A small network was shown many inputs. Here are its activations along a few directions, one row for each input.
Each table varies a few parts of the input and shows all the possible inputs, shuffled.
Descriptions start from the smaller parts, as in this example, which fits no table here: one of 4 places along a line, together with either a single point or (one of 2 separate values, together with one of 5 places around a ring) or one of 11 places along a line.
Shared parts are said once, and a part with two or three values counts as separate values.

Other details of the inputs vary at random and push rows far along three fixed directions, the same in every table; ignore that.

Rows:
R1: [  9 -12  27  -5 -26  20  18   7  12  -5 -12 -15  -3]
R2: [ 13  -8  20  -4  -4   9   7 -10   5  -6 -25   8  -7]
R3: [  9   0 -13  -6   9 -12 -13   2 -25  10 -10  -7 -16]
R4: [ 15  -1  22   1   7   9  12  -7   0  -3 -15  13   1]
R5: [ 22  -6 -26 -10 -41 -63  11 -22  53  16  -7 102 -65]
R6: [ 24  10  17 -13 -27  21  20  -6   6  18 -22   1  26]
R7: [  4  -2  31   9 -16  18  13  14  12  -1   4 -21  15]
R8: [ -2  -1  -8 -23   6   6  -7   7 -23  -6   9  -1 -23]
R9: [  3 -10  19 -12 -12  16  11   2  11  -9  -3   4  -9]
R10: [  9  -9  11  16 -12   0   2  -7  13   5 -20  -5   3]
R11: [-10  -8 -14  13  -4 -12  -7 -13  14  -6 -14   5  -1]
R12: [  3  13 -16  -1  21  -9 -19   8 -27   7   3 -15  -2]
R13: [-14 -10 -10  10 -12  -8  -4   2  16  -1  12  -2   1]
R14: [  8  11 -12  -1  15 -14 -16   6 -23  11  -2  -1 -10]
R15: [  8  -1  32  19  -8  13   9   2  10   2 -17 -19  21]
R16: [-3  0 17  5 -2 13 13  9 14  1 14 -5  9]
R17: [ -5  -6 -16 -16   9  -2 -12  20 -26   3  13 -18 -12]
R18: [ -6   9 -17  -6  13  -2 -15  20 -21   4  24 -20  -4]
R19: [ 12 -10  27   5 -18  15  13  -4  10  -4 -31 -14   4]
R20: [ -2   0 -20 -18   5   2 -10  14 -22  -4   9 -18 -19]
R21: [-20   3  -6  15   4  -4   1   1  19  -3  26   3  12]
R22: [ 16  -2  34   5   0  15  18  -7   2  -6 -17   5   9]
R23: [  9  -9  31   1  -9  15  12 -10   8  -9 -25  -2   5]
R24: [-19   0  -8  17  -6 -10  -6   5  20  -1  21   1  10]
R25: [  2  14 -14  -3  30  -6 -13   3 -26   5   9  -9  -1]
R26: [-70 -11 -47  39  -3 -43 -24 -16  38 -14  37   9  25]
R27: [  0   2 -19  -3  14  -9 -18   4 -26   4  -3 -20  -6]
R28: [ 14   2  34  11   0  15  16  -1   8   4 -12  -7  15]
R29: [  6   2 -11 -18  16  -3 -12  -5 -28  -3 -10   5 -21]
R30: [-10   1  -6  13  16 -10  -3 -15   5  -9   1  19   7]
R31: [ 20  12   0 -17 -20  10  12  -6   4  20 -16  12  21]
R32: [  2   3 -22 -10  12  -5 -15   1 -25  -2 -10 -15 -14]
R33: [ -1  10  -9 -10  16   2  -3  14 -19   7  26  -3 -10]
R34: [ 39  14 -10 -24  21 -18  -2   4 -26  22  -8  34 -40]
R35: [  7 -13  29   4 -24  18  15  10  12  -1  -5 -21   7]
R36: [ 13 -10  37 -15 -14  33  18   9  -3 -10  -8 -16  -4]
R37: [-14  -8  -4  -2  -6   1  -1  -6  13 -13   9  11  -7]
R38: [-17  -2  -4   8   5  -1   3  -4  10 -13  19  13   5]
R39: [ -6   1 -15 -21  13   6 -11   8 -24 -10  14 -11 -16]
R40: [  7   0 -17 -12   7  -7 -12  -1 -23   2 -16  -4 -22]
R41: [  1   8 -11  -8   6  -5 -10  19 -18   8  20  -6 -12]
R42: [ -9   6 -12 -12  22   6  -6  10 -27  -9  26  -9  -4]
R43: [  0   3 -15 -14  21  -1 -16  -3 -28  -7  -5  -8 -12]
R44: [  4  -1  17   5 -12   9   7  14  14   3   7  -7   5]
R45: [  9   8  -8 -12  27  -4  -7  -2 -33   0  -1  10 -14]
R46: [ 12   3  20   8   5   6  10  -2   9   7 -10   4   7]
R47: [  8   2  19  24 -10   4   4  -5  21   4 -13  -4  14]
R48: [ 10   1  19  14  -4   2   3   1  10   6 -16  -4  10]
R49: [ 22  14   9 -13 -26  22  16  -8   3  20 -18   2  25]
R50: [-74 -17 -14  65  -3 -18 -16 -25  52 -22   9 -23  65]
R51: [  0  15 -25  -6 -13  -7   0 -14   9  16  -2  21  24]
R52: [ -2  -1 -19 -13   7  -3 -13  16 -24   3  16 -22 -13]
R53: [  6  -5  34   0  -8  23  21   5   8 -10   4  -3   9]
R54: [ 11 -10  30  12 -15  13  10  -2   8   2 -24 -20  12]
R55: [-1 -4 19  0 -3 15 15  3  9 -9  8  5  4]
R56: [  5  -1  32   5  -7  22  20  11  12   0   9 -14  14]
R57: [  7 -12  12  -7 -21  12  12   7  13  -3  -8  -4 -12]
R58: [-69   4 -27  34  26  -1 -20   1   9 -20  51 -39  50]
R59: [  0   5  -6 -16  16   6  -1   9 -27  -4  19   3 -14]
R60: [  3  21 -34 -25   4  -2  -9  -1 -26  17   2  -1  17]
R61: [-13 -10 -12   4 -14  -5  -1  -1  18  -7   4   4  -8]
R62: [  2   9 -12  -7  31  -1 -11  -1 -32  -5   5  -4  -3]
R63: [ 22  -8 -25  -1 -28 -69   7 -32  52  16 -28 101 -52]
R64: [-33   4 -19  38   6 -36  -7 -27  40  -1  13  31  21]
R65: [  6  -1 -12 -15  16  -4 -12  -6 -22  -4 -11   9 -19]
Each input here is: one of 5 places along a line, together with either a single point or (one of 2 separate values, together with one of 6 places around a ring).
Question: Changing only the place on the line of 5 turns R7 into R44. The same change can be made to R28. Which row results?
Answer: R46
Question: Changing only the place on the line of 5 turns R57 into R5. The same change can be made to R9. Which row results?
Answer: R8
Question: Which other rows agree with R52 in the place on the line of 5? List them by row number.
Answer: R12, R18, R20, R25, R27, R32, R39, R42, R43, R58, R60, R62
Question: Which other rows does R14 become when the place on the line of 5 takes its other values? List them by row number.
Answer: R12, R15, R47, R48
Question: Which other rows does R13 become when the place on the ring of 6 takes its other values? List them by row number.
Answer: R21, R24, R37, R38, R61

Rows:
R66: [ 26  11  11   7 -21 -13   8 -27  18  12 -31  25   7]
R67: [ 28   2  12   0  -8 -21  18 -18  12  24 -38  40  11]
R68: [ 52  25 -47 -38  14 -34 -12 -17 -32  32 -21  61 -62]
R69: [-60 -15 -70  -2  49 -44 -55   5 -49 -25  20 -21 -16]
R70: [ 58   2  49 -40  -8  63  16  52 -62  15  -3 -67 -24]
R71: [ 10 -20   8   7 -11 -13   1 -11  22  -9 -30  15 -38]
R72: [-13  -2 -22 -13  23 -27 -11   1 -14  -8  33  29 -26]
R73: [-57   5 -83 -13  37 -35 -46  17 -29  -2  52 -11  -4]
R74: [ 27  17 -14  -5  -2 -28  -3 -22   1  14 -23  34  -7]
R75: [-23  -2 -27 -17  14 -20  -9   1 -13 -11  28  30 -19]
R76: [ 33 -20  61  22 -83 -10  62 -39 118  -2 -22 100 -19]
R77: [-57   4 -71 -20  33 -30 -34  16 -32 -15  48  -3   0]
R78: [-15  -3 -37 -18  -2 -21 -13  15  -4   4  27   8 -13]
R79: [ 51  -3  41 -55 -13  67  15  48 -61  14  -9 -66 -20]
R80: [-55   7 -69 -16  52 -27 -36  11 -37 -19  52   7 -12]
R81: [ 13 -10  39  34 -40 -13  34 -12  73  -3   5  45  -9]
R82: [-10  -5  -5  -5  11 -23  -2  -5   2  -7  26  33 -21]
R83: [ 26   0  15   2 -11 -21  19 -18  14  24 -37  40  10]
R84: [ 14  12  -8   3 -10 -28  -3 -26   8  13 -21  31   2]
R85: [-18  -9   7  -8 -18  13   8   7   8 -11  13 -11  11]
R86: [-84  -4  -8  74  19   5 -11 -27  45 -21   2 -49 113]
R87: [ -7   2  23  23  12  28  10  -5   2   4 -27 -40  61]
R88: [-14   2  27  21   5  31  -7  -3 -13  -3 -23 -49  60]
R89: [-19  -6  32  17  10  36   9   7  10 -23  21 -36  21]
R90: [ 22   0  19  34 -45  -4  28 -47  65   6 -36  43  18]
R91: [ 51   0  39  10 -46 -19  26 -29  52  24 -53  69  -4]
R92: [-28   5 -43 -20  14 -17 -14  11  -9  -6  29  11 -13]
R93: [ 18   3   7   1  -3 -15  11   8  17   7  16  32 -37]
R94: [-38  26 -78   1  51 -43 -50 -14 -37   1  17  -3  11]
R95: [ 48 -19  52 -38   4  56   7  33 -69  -5 -43 -70 -37]
R96: [-33 -10  22   5 -15  44   9  13   5 -23  14 -54  42]
R97: [ 51   2  51 -51   8  76  23  43 -63  -5  -8 -51 -23]
R98: [ 10   1   0   1 -12  -5   5  16  13  11  17   5 -20]
R99: [ 36   7 -21 -38  10 -48  -3  15 -29  22  18  65 -80]
R100: [-15 -22 -14   9   5 -24 -15  -6   3 -18 -14   3 -25]
R101: [-21  -2  19  24  -3  37   1  21   7  -9  23 -65  30]
R102: [-11   1 -17 -10   9 -12   0   0   7  -8  20  33 -23]
R103: [ 59   3  46 -39  -4  63  17  55 -59  14  -3 -67 -24]
R104: [ 41  14 -30 -39  22 -46  -7  19 -27  25  20  64 -89]
R105: [ 67  18  32 -35  11  74  10  14 -69  17 -41 -62  -8]
R106: [ 27   3   9   3  -2 -15  16 -14  10  21 -37  31  16]
R107: [-20   2 -29  -7  34 -23 -16   3 -11  -9  36  21 -25]
R108: [ 23  10  25  32 -40 -11  22 -42  71  10 -38  40  17]
R109: [ 26   2  35  33 -38  -8  21 -34  73  15 -44  48  17]
R110: [-81  -3  -2  75   7   7 -21 -25  41 -27   3 -49 111]
R111: [ -4 -14  21  26 -58  -3  28 -15  90   3  -1  31   9]
R112: [-109  -13  -13   65   -6   17   -8  -13   65  -43   41  -53   90]
R113: [ 45 -16  57 -23   5  69   9  31 -51 -10 -45 -81 -26]
R114: [-50   6 -60  -1  47 -43 -38  16 -40 -10  60   0 -12]
R115: [-24 -11  34  23   4  34  10   5  14 -28  22 -36  31]
R116: [-26 -14  21  10 -24  33   6  14  12  -9  14 -51  36]
R117: [ 55  23 -33 -42  20 -43 -17   1 -37  37 -28  65 -54]
R118: [-14  -1 -27  -3   1 -26 -13  16 -10   7  32   6 -15]
R119: [-13   2  15  21  -4  43  -2 -18 -13  -8 -17 -55  51]
R120: [  1   5  -3  13  -5  16  -1 -23  -8   1 -17 -17  28]
Question: Changing only one part turns R87 into R83. The same change can be made to R108. Which row results?
Answer: R84
Question: What do these inputs look like to the network?
Answer: one of 5 places along a line, together with either a single point or one of 4 places along a line or one of 6 places around a ring
Question: Which other rows agree with R106 in the place on the line of 5? List them by row number.
Answer: R74, R77, R78, R81, R90, R97, R100, R103, R110, R115
Question: Start at R67 and move only the place on the line of 4, one step at a time. The first step leads to R91. Which rows follow, in order?
Answer: R66, R120
Question: Which other rows does R113 become when the place on the line of 5 takes its other values? List them by row number.
Answer: R69, R71, R95, R100
